Each row below holds a small network's activations on one input, seen along a few directions.
Each table varies a few parts of the input and shows all the possible inputs, shuffled.
Descriptions start from the smaller parts, as in this example, which fits no table here: one of 6 places along a line, together with either a single point or one of 9 places along a line or (one of 3 separate values, together with one of 8 places around a ring).
Shared parts are said once, and a part with two or three values counts as separate values.
(in the rows, 128 means zero)

Other details of the inputs vary at random and push rows far along two fixed directions, the same in every table; ignore that.

Rows:
x1: [156  95 134 110  56 151 160 121  68 159 129]
x2: [ 65 148 135 165 172 100  81 106 245  95 130]
x3: [174  65 111  84  79 141 139 157  63 135 128]
x4: [ 96 210  79  87 142 140 131 187 142 189 117]
x5: [149  80 123 112  71 153 160 140  57 154 117]
x6: [181 124 143 139  65 131 150 142  31 133 120]
x7: [123  45 212 164 137 141 119  49 147  60 161]
x8: [ 97 221  61 122 144 121 142 166 117 184 108]
x9: [109 192  69  52 205 130 132 170 108 157 118]
x10: [121 240  82 116 148 112 110 193 109 164 115]
x11: [161 105 133 126  57 143 163 124  60 165 137]
x12: [117 189  52  60 153 105 138 170 136 172 102]
x13: [156  77 136  97  73 158 169 152  76 162 133]
x14: [142  14 180 152 111  94 115  76 166  53 128]
x15: [127  40 206 198  95 114  99  76 166  74 158]
x16: [185  93 179 176 123 142 119  77  68  85 125]
x17: [163 100 146 124  66 149 168 144  64 166 144]
x18: [ 70 139 112 161 177 104  96 106 249  83 130]
x19: [ 96 195  71  76 150 142 135 196 143 189 115]
x20: [190 125 157 124  67 137 160 155  47 142 137]
x21: [101 209  73  91 144 135 150 176 141 189 115]
x22: [139  29 187 177 145 145 110  43 152  68 129]
x23: [123  39 194 186  92 118 121  59 166  66 135]
x24: [ 71 167 148 169 216 109 104  80 210  86 150]
x25: [101 185 132 189 173  83  86 107 223  61 132]
x26: [133  45 187 202  92 120 112  69 166  63 159]
x27: [128 188  51  76 204 133 120 153 109 165  89]
x28: [146  73 132 105  73 159 135 155  67 158 131]
x29: [101 182 162 174 174  81  88 120 233  74 136]
x30: [ 72 152 119 170 169 105  93  98 246  84 131]
x31: [167  60 127  80  84 136 126 163  64 146 126]
x32: [146  88 143  92 117 175 156 129  42 147 142]
x33: [166  97 199 153 124 137 129  93  72  76 155]
x34: [102 220  81 104 143 132 134 189 131 193 125]
x35: [171 105 131 140 109 172 145 105  29 158 123]
x36: [ 84 169  94 121 158 109 128 121 200 136 117]
x37: [103 187 143 178 166  71 102  89 227  74 128]
x38: [176  64 130  72  84 135 160 161  73 149 129]
x39: [115 183  67  52 161 118 125 204 140 176 110]
x40: [ 98 180  98 143 200 139 108  97 167 131 105]
Each input here is: one of 5 places along a line, together with either one of 2 separate values or one of 6 places around a ring.
Changing only the place on the line of 5 turns x26 into x3. The same change can be made to x35. Which row results?
> x27
Change only the choice among 2 separate values in x35. List by row number the other rows that result.
> x24
Change only the place on the ring of 6 in x6. List by row number the other rows that result.
> x10, x20, x25, x29, x37
Change only the place on the line of 5 in x28. List by row number the other rows that result.
> x2, x10, x15, x31

Rows:
x41: [ 86 198 109 161 196 108 113 126 190 107 128]
x42: [ 92 163  90 131 170  86  92 149 213 119 115]
x43: [127 146 105  75 102 139 157 181 105 169 126]
x44: [131  86 174 156 109 132 111  89 121 107 137]
x45: [174  95 156 132 114 140 133 107 100 110 138]
x46: [ 83 105 147 173 161 101 112  64 216  78 140]
x47: [122 103 165 175 133 117 120  89 138  78 139]
x48: [ 99 176 127 127 125 121 120 151 159 140 140]
x49: [133 144  89 102 114 153 161 150  73 180 129]
x50: [ 83 186 103 162 150 102  93 132 214 119 119]
x51: [122 101 174 166 128 133 105  88 160  95 132]
x52: [141  82 161 152  95 156 126 107  98 113 150]
x53: [119 196 107 103 144 105 133 158 151 137 131]
x54: [159  67 154 121 119 142 122 126 105 123 140]
x55: [ 98 132 183 184 148  85 110 101 218  68 148]
x56: [151  73 139 146  63 126 141 116 115 132 129]
x57: [128 195  97 108 169 121 124 139 136 138 107]
x58: [150  69 165 110  87 122 133 146 104 123 150]
x59: [142 157 112 115 116 166 133 153  81 174 131]
x60: [156  65 151 116 103 159 143 121 104 128 131]
x61: [102 126 172 188 173  89  99  76 198  69 129]
x62: [136  68 141 139  90 122 126 120 154 103 121]
x63: [109 159 108 126 153 125 133 122 154 151 113]
x64: [111 149  94 107 168 125 118 154 138 137 129]
x65: [120 138  87  84 125 152 148 154  87 157 116]
x66: [ 89 209  86 128 199 100 109 118 188 103 120]
x67: [154  93 163 139 123 114 122  88 116  92 130]
x68: [119 183 119 141 162 123 125 138 134 135 110]
x69: [176  88 142 133  70 122 134 124  94 112 128]
x70: [124  85 164 159 105 142 115  89 122  96 146]
x71: [124 185 114 143 165 130 127 142 138 141 124]
x72: [144  69 158 137  96 130 143  92  98 132 132]
x73: [128 154 107  93  94 132 160 166 100 182 133]
x74: [153  69 157 118 118 136 121 123 103 118 126]
x75: [132 142  99  83 130 152 145 158  98 165 103]
x76: [112 151 102 102 168 111 110 144 133 143 116]
x77: [129 141  86  83 133 140 132 166  73 160 123]
x78: [144 187  77  90 139 143 147 163  74 161 122]
x79: [142  62 155 118 106 137 136 106 105 118 124]
x80: [139 148  99 106 123 152 153 145  95 183 125]
x81: [164  91 154 162  68 126 136 130  90 117 129]
x82: [130 139  84  82 124 160 154 166  81 167 120]
Changing only one part turns x70 into x66. The same change can be made to x52. Which row results?
> x78
Changing only one part turns x42 into x81. The same change can be made to x58. Which row results?
> x55
What do these inputs look like to the network?
> one of 6 places around a ring, together with either one of 2 separate values or one of 5 places around a ring
Change only the place on the ring of 5 in x63. List by row number the other rows that result.
> x46, x49, x72, x80
Change only the place on the ring of 5 in x47. List by row number the other rows that result.
> x41, x61, x68, x71
Change only the choice among 2 separate values in x53. List by row number the other rows that result.
> x69
